Each row below holds a small network's activations on one input, seen along a few directions.
Each table varies a few parts of the input and shows all the possible inputs, shuffled.
Descriptions start from the smaller parts, as in this example, which fits no table here: one of 2 separate values, together with either a single point or one of 9 places along a line or (one of 5 places around a ring, together with one of 6 places along a line).
Shared parts are said once, and a part with two or three values counts as separate values.
In the rows, zero is written as 128.

Other details of the inputs shift rows strongly along two fixed directions, in all tables alike. That doesn't count.
To show where, the next rows are all for the same input, with only those details redrawn:
[136 111 138 107 107 124 113  94 135 125 123  91  96 179]
[ 81  88 116 149 106  85  93  68 182 105 145 164 141  80]
[132 138  83 199 173 101 141 148 145  93 150 181 179  71]
[187 162 104 160 175 139 162 175  98 112 129 111 136 168]

Rows:
row 1: [ 60 110 145 119  86  69 121  78 158 129 138 166 166  61]
row 2: [187 162 104 160 175 139 162 175  98 112 129 111 136 168]
row 3: [ 57  86 122 134  84 142  79 111 163 153 115 181 125  36]
row 4: [128 117 149 100  88 101 120 115 132 128 122  85 115 183]
row 5: [123 126 157  95 114 121 106  99 125 129 130  99 112 184]
row 6: [127 100 141  85  81 179  98 139 111 152 105 118  87 149]
row 7: [119 149  93 188 175 111 150 145 138 108 153 189 183  65]
row 8: [120 130 164  84  88 113 139 109 120 152 115  90 124 164]
row 9: [178 176 115 153 181 146 159 174  94 115 138 118 138 166]
row 10: [ 73  97 127 140 119 102  94  68 188 102 159 156 132  65]
row 11: [120 136  92 168 144 152 137 185 108 125 123 214 176  19]
row 12: [126 124 167  95 107 107 112 107 126 134 137  96 109 182]
row 13: [124 125 160  87 109 126 128  95 118 148 113  98 120 166]
row 14: [186 162 120 156 171 116 166 193  93 118 133 109 149 173]
row 15: [117 155 116 175 169  84 166 155 120 118 149 191 199  52]
row 16: [181 155 109 143 154 192 136 224  77 126 116 139 125 142]
row 17: [ 73 100 133 133 106  97 111  60 171 128 137 170 148  61]
row 18: [124  99 127 110  89 172  84 149 126 148 100 102  72 158]
row 19: [130 127 148  78 115 136 137  88 128 147 115  95  89 150]
row 20: [119 131 161  93  95 107 117 113 127 131 131  91 117 182]
row 21: [126 123 171  86 102 112 134 102 118 154 121  94 116 165]
row 22: [133 123 147  85 115 140 133  91 137 150 114  92  92 150]
row 23: [172 181 128 135 179 137 181 175  71 133 120 120 159 153]
row 24: [127 124 155  84 115 142 140  86 124 140 119  86  91 146]
row 25: [132 112 144 102 109 114 109 101 130 125 121  92 111 185]
row 26: [106 136  82 193 158 156 121 199 130 130 131 203 161  40]
row 27: [128 121 140  90 117 139 123  95 142 142 125  94  89 163]
row 28: [140  89 132  96  79 169  89 143 118 136 101 111  81 156]
row 29: [ 66  96 143 132 103  72 104  79 171 126 154 170 156  77]
row 30: [125 129 155  86 108 131 135  85 114 146 116  99 101 158]
row 31: [183 173 118 146 186 162 189 175  95 129 125 104 137 135]
row 32: [112 118 144  89  89 178 106 138 105 170  93 111  80 135]
row 33: [ 60 103 137 130  89  72 109  85 172 123 148 165 164  77]
row 34: [126 150  89 186 185 112 139 149 155  97 159 183 170  59]
row 35: [181 155 111 135 147 196 157 219  69 148 100 137 134 122]
row 36: [ 57  85 119 143  91 138  58 116 171 130 131 184 117  55]
row 37: [190 160  97 154 182 144 163 178 113 114 128 106 125 157]
row 38: [134 134  83 196 180 112 146 150 154  87 153 165 168  59]
row 39: [178 171 112 150 187 161 179 178 100 121 136 104 132 148]
row 40: [172 176 118 147 182 140 170 184  84 127 130 121 157 167]
Describe the family of inputs behind these rows.
> one of 5 places along a line, together with either one of 2 separate values or one of 6 places along a line
The inputs of row 10 and row 39 match in every part but the place on the line of 5. If row 12 is changed in the same way as row 10 into row 39, which row does it become?
> row 29
The inputs of row 32 and row 26 match in every part but the place on the line of 5. If row 1 is changed in the same way as row 32 into row 26, which row does it become?
> row 33
Which other rows agree with row 3 in the place on the line of 5? List them by row number.
> row 8, row 13, row 17, row 21, row 22, row 31, row 35
Which other rows does row 37 become when the place on the line of 6 takes its other values? List them by row number.
> row 2, row 4, row 14, row 25, row 38
Which other rows does row 36 become when the choice among 2 separate values takes its other values? List them by row number.
> row 16

Rows:
row 41: [125 118 147  77 105 131 130  69 140 144 112  80  89 161]
row 42: [124 107 152  96 102 132 121  76 137 144 121  82  80 167]
row 43: [122 113 174  71 100 126 118  87 130 145 129  93 104 170]
row 44: [116 120 175  73  79 118 126  89 120 138 121  91 116 171]
row 45: [110 121 154  91 100 129 106  88 138 145 128  91  86 182]
row 46: [ 90  94 108 169 132 101  99  84 170  99 146 177 146  58]
row 47: [108  98 148  78  71 182  94 124 117 173  94 113  72 143]
row 48: [183 191 130 131 183 158 173 189  78 126 137 102 132 177]
row 49: [188 182 110 153 185 162 151 195  81 116 128 105 125 194]
row 50: [130 110 140  86 101 136 123  70 142 142 117  88  84 170]
row 51: [140 164  84 186 181 174 162 232  91 124 129 210 183  24]
row 52: [119 115 158  86 106 127 127  74 134 147 116  74  86 158]
row 53: [187 183 130 135 186 144 184 192  80 142 122  95 145 175]
row 54: [ 76 105 106 167 124  96  88 111 188  97 158 175 144  68]
row 55: [125 100 155  91 101 128  93  91 133 136 121  96  96 187]
row 56: [126 112 163  79 102 136 125  74 130 137 128  83  87 157]
row 57: [ 80 116 128 143 118  67 123  96 160 124 139 180 171  53]
row 58: [116  92 142  86  72 187  74 123 114 158  90 116  71 150]
row 59: [ 88  99 113 155 116  78  96  98 157 107 143 190 164  70]
row 60: [ 91 110 111 141 131 102 126  75 171 105 151 179 159  42]
row 61: [124 111 160  83  86 108 117  91 126 151 117  98  98 178]
row 62: [187 182 123 147 163 141 186 198  70 135 119  99 152 186]
row 63: [152 170  77 219 193 111 165 205 101  92 146 191 218  79]
row 64: [ 79 104 122 156 127  86 111  94 174 124 151 183 166  63]
row 65: [173 171 117 127 159 201 167 229  60 162  92 119 117 139]
row 66: [177 195 123 138 187 150 177 190  81 135 126  94 132 177]
row 67: [126 116 173  67  86 112 122  89 120 142 121  99 104 168]
row 68: [ 78  97 108 164 104  81 103 114 171 101 150 172 169  67]
row 69: [ 94  97  95 160 132 104 102  78 176  96 141 182 150  60]
row 70: [197 163 112 152 179 152 160 212  93 120 130  97 131 186]
row 71: [ 87  93 108 158 110  75  98 114 172 102 149 181 157  64]
row 72: [155 152  63 212 175 173 136 250 111 117 128 204 173  35]
row 73: [208 166  95 151 180 165 169 193 103 109 121  95 117 175]
row 74: [109 123 168  80  81 110 128  89 124 149 111  81 116 172]
row 75: [ 91  91 106 170 125  99 100  99 187  96 150 167 139  53]
Describe the family of inputs behind these rows.
> one of 5 places along a line, together with either a single point or one of 6 places along a line
The inputs of row 68 and row 62 match in every part but the place on the line of 5. If row 72 is changed in the same way as row 68 into row 62, which row does it become?
> row 47
Start at row 56 and move only the place on the line of 5, one step at a time. The first step leads to row 52. Which rows follow, in order?
> row 42, row 46, row 75
Which other rows does row 69 become when the place on the line of 5 takes its other values? List them by row number.
> row 41, row 50, row 60, row 73

Rows:
row 76: [153 136 107 160 156 135 123 158 133 104 145 133 130 131]
row 77: [161 142 158  80 114 151 152 117  99 157 102  59  91 199]
row 78: [ 85 122 161  98 110 104 124  86 141 147 137 137 142 104]
row 79: [ 88 124 154 105 108 100 123  82 138 143 133 137 131 103]
row 80: [155 138 111 145 162 140 150 135 116 121 126 140 136 113]
row 81: [ 71  76 129 114  61 141  61 123 144 148 115 168 115  80]
row 82: [138 125 147  80  93 200 119 165  88 172  86 106  80 151]
row 83: [157 133 162  85 100 138 136 131  93 139 114  63  97 225]
row 84: [149 140 109 147 141 116 141 156 119 107 128 133 151 132]
row 85: [ 86 114 156 108 101  90 106 102 147 133 140 140 148 127]
row 86: [128 153  93 173 183 145 142 148 137 113 142 161 146  89]
row 87: [142 135  92 188 169 119 134 170 137 102 143 153 154  98]
row 88: [151 145 157  90 119 148 158 122  92 146 115  78 108 180]
row 89: [ 72 103 152 114  87  76  94  79 159 129 138 150 135 112]
row 90: [151 147  99 164 179 141 158 163 125 119 133 137 137 100]
row 91: [ 90  82 129 122  84  91  91  77 174 121 137 144 124 113]
row 92: [153 135 131 114 131 158 110 136 115 130 126  76  84 211]
row 93: [149 153 107 145 159 130 163 149 114 117 128 138 154 100]
row 94: [ 94  77 132 125  92 100  80  70 167 113 131 146 121 110]
row 95: [151 152 109 171 155 114 152 170 117 115 129 143 168 122]
row 96: [142 133 119 126 138 132 150 124 127 134 127 125 126 125]
row 97: [148 149 102 162 174 147 148 152 134 109 142 148 136  93]
Describe the family of inputs behind these rows.
> one of 2 separate values, together with either a single point or one of 10 places along a line
The inputs of row 91 and row 96 match in every part but the choice among 2 separate values. If row 89 is changed in the same way as row 91 into row 96, which row does it become?
> row 79
Which other rows does row 77 become when the choice among 2 separate values takes its other values? List them by row number.
> row 95

Rows:
row 98: [ 62  92 138 131 102 115  70  74 175 118 152 183 127  50]
row 99: [188 164 113 121 167 195 173 190  83 128 116  89 102 167]
row 100: [192 156 128 131 139 172 156 211  49 141 104 106 119 177]
row 101: [ 99 128 169  64  81 111 111  63 131 150 116  81  88 204]
row 102: [ 62 107 130 134 101  68  92  57 168 102 149 176 148  76]
row 103: [175 174 126 114 174 187 176 189  74 159 113  97 107 163]
row 104: [ 67  63 116 153  74 102  73  85 175 128 123 181 130  65]
row 105: [ 97  99 184  44  61 148  78  95 123 174 104  72  72 207]
row 106: [119 103 169  71  74 106 114  85 154 130 136  56  86 190]
row 107: [ 90  85 140 123 108  69 101  51 171 106 150 183 157  69]
row 108: [128  93 154  47  48 165 102  89 133 152  90  65  59 178]
row 109: [190 158 116 142 167 170 137 211  82 135 107  94 114 204]
row 110: [184 173 121 112 148 179 173 201  73 165  94  98 118 160]
row 111: [185 164 122 127 153 180 146 217  76 124 114  92 126 197]
row 112: [193 159 108 135 180 186 164 186  88 138 109  91  89 174]
row 113: [ 65  85 120 151 111 115  67  71 196 119 147 177 119  63]
row 114: [143  88 157  71  95 112 105  53 142 139 121  77  82 207]
row 115: [191 155 117 137 134 181 162 212  64 132 105  98 124 183]
row 116: [ 78  77 105 138  86 108  84  81 188 129 115 174 123  45]
row 117: [188 177 120 148 177 148 191 165  86 113 126  79 149 173]
row 118: [112 118 153  72  76 118 105  65 137 124 126  71  87 205]
row 119: [145 165  94 195 205  92 179 165 127 107 154 212 222  55]
row 120: [122 154  84 210 169 126 158 208 106 130 136 216 207  36]
row 121: [110  89 181  47  59 146  69  95 117 151 105  74  64 203]
row 122: [134 155  80 197 201 139 161 189 116 103 148 209 178  18]
row 123: [140  97 163  61  84 121 115  60 138 128 126  78  97 198]
row 124: [ 55 106 143 136 110  77 121  47 176 129 138 157 162  62]
row 125: [189 175 122 133 167 194 154 196  88 124 130  94 111 183]
row 126: [ 69  91 146 131  97  54 100  75 187 109 160 159 144  62]
row 127: [120 174  90 206 201 139 150 192 128 121 158 211 194  37]
row 128: [177 184 139 135 173 121 189 197  96 141 133  90 140 178]
row 129: [ 74  83 123 119  79 109  88  85 166 128 120 181 131  33]
row 130: [122  95 163  81  85  97 104  78 159 141 130  56  72 200]
row 131: [ 70  86 123 153 115  75 105  40 186 113 143 147 147  72]
row 132: [134 169  60 225 205  88 156 168 135  87 158 196 199  72]
row 133: [138 167  94 213 203  96 179 159 118  91 151 187 212  41]
The inputs of row 112 and row 103 match in every part but one. If row 109 is changed in the same way as row 112 into row 103, which row does it become?
> row 105
Describe the family of inputs behind these rows.
> one of 4 places along a line, together with either one of 4 separate values or one of 5 places around a ring
Which other rows agree with row 111 in the place on the line of 4? List them by row number.
> row 99, row 106, row 108, row 115, row 117, row 118, row 123, row 125
